Each row below holds a small network's activations on one input, seen along a few directions.
In each table, some parts of the input vary, and every possible input appears once, in random order.
Descriptions start from the smaller parts, as in this example, which fits no table here: one of 6 places along a line, together with either a single point or one of 9 places around a ring or (one of 3 separate values, together with one of 5 places around a ring).
Shared parts are said once, and a part with two or three values counts as separate values.

Other details of the inputs vary at random and push rows far along three fixed directions, the same in every table; ignore that.

Table:
R1: [-2 -38 0 18 -23 2 7 -16 -31 -10 5 -36]
R2: [26 -24 -2 26 -16 34 7 -10 53 6 16 20]
R3: [-73 -30 -36 57 1 -20 -7 2 -12 -37 -7 -45]
R4: [-26 -31 -2 23 -7 -11 -5 20 -45 -5 -13 -40]
R5: [3 -13 4 34 -14 -3 -15 -9 17 2 3 -8]
R6: [-3 12 4 -35 -1 -29 16 8 -28 -12 -3 2]
R7: [67 -28 20 1 -19 12 7 -6 39 16 20 44]
R8: [-42 -28 -28 41 -4 -33 -25 -14 -47 -1 2 -52]
R9: [12 -48 10 11 -37 -18 -12 -16 -56 3 6 -33]
R10: [-26 39 -5 -21 41 -25 9 -2 14 2 2 15]
R11: [2 -60 -1 13 -22 -16 15 -15 -48 -20 8 -42]
R12: [-16 37 9 -45 23 -5 19 28 -5 -1 -19 3]
R13: [63 -12 -3 -1 -12 9 7 -10 33 27 20 23]
R14: [-46 59 18 -39 41 1 -1 15 -14 -4 -33 5]
R15: [36 -60 -8 13 -32 -21 6 -11 -62 17 26 -29]
R16: [-59 -4 -19 42 3 4 -16 -13 12 -20 -10 -31]
R17: [50 -28 26 9 -3 25 1 4 44 22 4 15]
R18: [-26 5 1 28 36 4 -12 14 64 -5 -17 8]
R19: [-45 -13 -28 22 -15 -3 -9 -6 -21 -24 -12 -39]
R20: [-41 25 7 -24 26 -9 14 30 -21 -3 -16 -6]
R21: [27 -3 12 -16 -3 13 7 17 4 10 -12 3]
R22: [-17 -57 -7 40 -24 -3 -24 8 -59 -5 -14 -47]
R23: [52 -9 -9 9 -11 8 0 -10 29 22 13 20]
R24: [-11 32 6 -38 17 14 10 12 -2 -31 22 -1]
R25: [-31 48 -4 -19 37 -19 8 -1 13 8 2 10]
R26: [-41 19 -24 49 13 34 -18 -5 83 -7 -6 23]
R27: [-3 31 21 -69 2 -1 46 2 -61 -7 1 7]
R28: [11 22 41 -81 13 -3 25 11 -60 12 -12 3]
R29: [-36 10 -29 46 15 -13 -17 1 16 3 2 -7]
R30: [31 4 6 -38 -3 10 32 -6 14 -7 5 22]
R31: [12 -35 -19 29 -9 -13 -25 0 -25 -13 41 -39]
R32: [-8 -31 -10 30 -15 2 -23 8 -26 -7 -25 -34]
R33: [11 24 26 -35 3 -7 15 -2 1 8 6 17]
R34: [29 18 2 9 -11 23 -20 -9 51 8 -8 37]
R35: [-34 32 -11 34 12 11 -28 4 67 2 -7 30]
R36: [64 -26 2 7 -4 6 9 -12 32 25 27 37]
R37: [8 28 2 -9 -3 10 -11 1 42 6 -6 30]
R38: [48 -40 3 19 -5 19 -5 11 55 10 -2 16]
R39: [28 -44 -17 7 -30 -19 -7 -14 -54 12 11 -29]
R40: [-6 5 0 30 14 -3 -14 -4 66 -3 1 22]
R41: [43 -7 11 19 -13 24 -5 -2 71 21 16 46]
R42: [53 -11 12 -9 -7 -1 11 -19 -8 26 20 10]
R43: [52 -15 21 -7 -30 15 -5 -12 -9 16 7 28]
R44: [-40 -18 -28 29 -13 -9 2 0 -10 -25 -7 -41]
R45: [-43 18 -38 61 23 2 -33 -3 59 7 0 11]
R46: [-8 33 9 -35 3 20 19 -9 -20 -7 -7 22]
R47: [-16 44 15 -77 2 -33 28 14 -61 -8 -8 -1]
R48: [32 -9 11 10 -13 39 0 -28 29 3 3 17]
R49: [81 -40 36 -33 -9 18 24 9 1 22 10 33]
R50: [-28 -18 -1 23 -20 -23 -23 -13 -56 -12 -10 -39]
R51: [59 -19 30 -28 -19 25 32 -17 10 11 18 18]
R52: [-24 38 26 -78 21 -11 28 25 -72 3 -18 2]
R53: [-4 39 16 -40 13 -6 -4 18 -9 -21 23 7]
R54: [25 5 5 -5 -18 2 2 1 14 5 1 13]
R55: [-49 74 -12 -28 31 8 18 7 31 -19 -19 16]
R56: [36 -57 -3 22 -32 -14 -13 -28 -64 15 14 -33]
R57: [50 -16 5 -15 -31 31 10 -21 -5 1 1 12]
R58: [-37 2 -9 31 28 9 -30 33 26 -27 6 -25]
R59: [-50 63 11 -19 50 4 3 23 34 -2 -27 14]
R60: [-49 66 5 -30 24 -18 8 15 -10 -8 -12 18]
R61: [-19 -14 -8 12 -2 0 -13 17 -12 -3 -21 -25]
R62: [-41 -3 -41 28 16 -36 -13 1 -2 -12 -4 -24]
R63: [-37 21 -36 65 21 6 -39 -7 55 5 -6 14]
R64: [25 39 8 -73 4 -16 22 -7 -66 11 -2 15]
Each input here is: one of 4 separate values, together with either a single point or (one of 3 separate values, together with one of 5 places along a line).
Q: The inputs of R4 and R27 match in every part but the choice among 4 separate values. If R22 is changed in the same way as R4 into R27, which row does it become?
A: R46
Q: The inputs of R32 and R34 match in every part but the choice among 4 separate values. If R49 is changed in the same way as R32 into R34, which row does it become?
A: R7
Q: Change only the place on the line of 5 in R1. List by row number the other rows that result.
A: R11, R16, R48, R51
Q: Change only the choice among 3 separate values in R8. List by row number the other rows that result.
A: R39, R45
Q: Change only the choice among 4 separate values in R30. List by row number the other rows that result.
A: R6, R38, R62
Q: Change only the choice among 3 separate values in R15. List by row number the other rows that result.
A: R13, R25

Table:
R65: [11 50 12 -38 19 18 17 9 45 4 0 44]
R66: [-31 -6 -8 -12 -13 -34 5 0 -78 -8 -16 -38]
R67: [-28 35 0 -26 22 -8 19 5 0 -5 -13 10]
R68: [-22 42 31 -68 23 5 33 14 -40 -15 -14 3]
R69: [-15 50 3 -56 19 -22 22 0 -36 -6 6 8]
R70: [-16 11 -19 29 14 -5 -12 -14 33 3 13 8]
R71: [92 -21 4 15 -18 29 -6 -25 71 30 41 55]
R72: [-30 -10 -2 15 -6 4 -7 12 -11 -24 -8 -31]
R73: [26 -12 7 3 -15 12 0 -6 -2 7 -2 11]
R74: [-29 2 -24 34 4 -6 -15 3 33 -10 -5 -8]
R75: [54 5 30 -55 -7 18 38 -4 -7 16 7 32]
R76: [-32 8 -30 39 5 -15 -26 -14 12 4 7 -6]
R77: [40 -10 7 -4 -16 3 1 -18 -10 16 11 12]
R78: [-37 18 -9 19 9 7 -17 8 22 -6 -18 -2]
R79: [-22 -15 -27 60 3 -3 -23 -12 44 -3 1 -11]
R80: [-20 11 8 11 28 -13 -13 23 32 8 -13 7]
R81: [-32 10 0 18 7 16 -15 7 16 -12 -19 -11]
R82: [22 -81 5 18 -41 -3 3 -5 -64 -9 4 -48]
R83: [45 -45 9 -2 -7 -8 -5 15 -32 18 8 -17]
R84: [25 -41 5 -1 -28 5 2 0 -29 -7 8 -18]
Q: Describe the family of inputs behind these rows.
A: either one of 2 separate values or (one of 3 separate values, together with one of 6 places along a line)
Q: Change only the choice among 3 separate values in R66. List by row number the other rows that result.
A: R67, R74
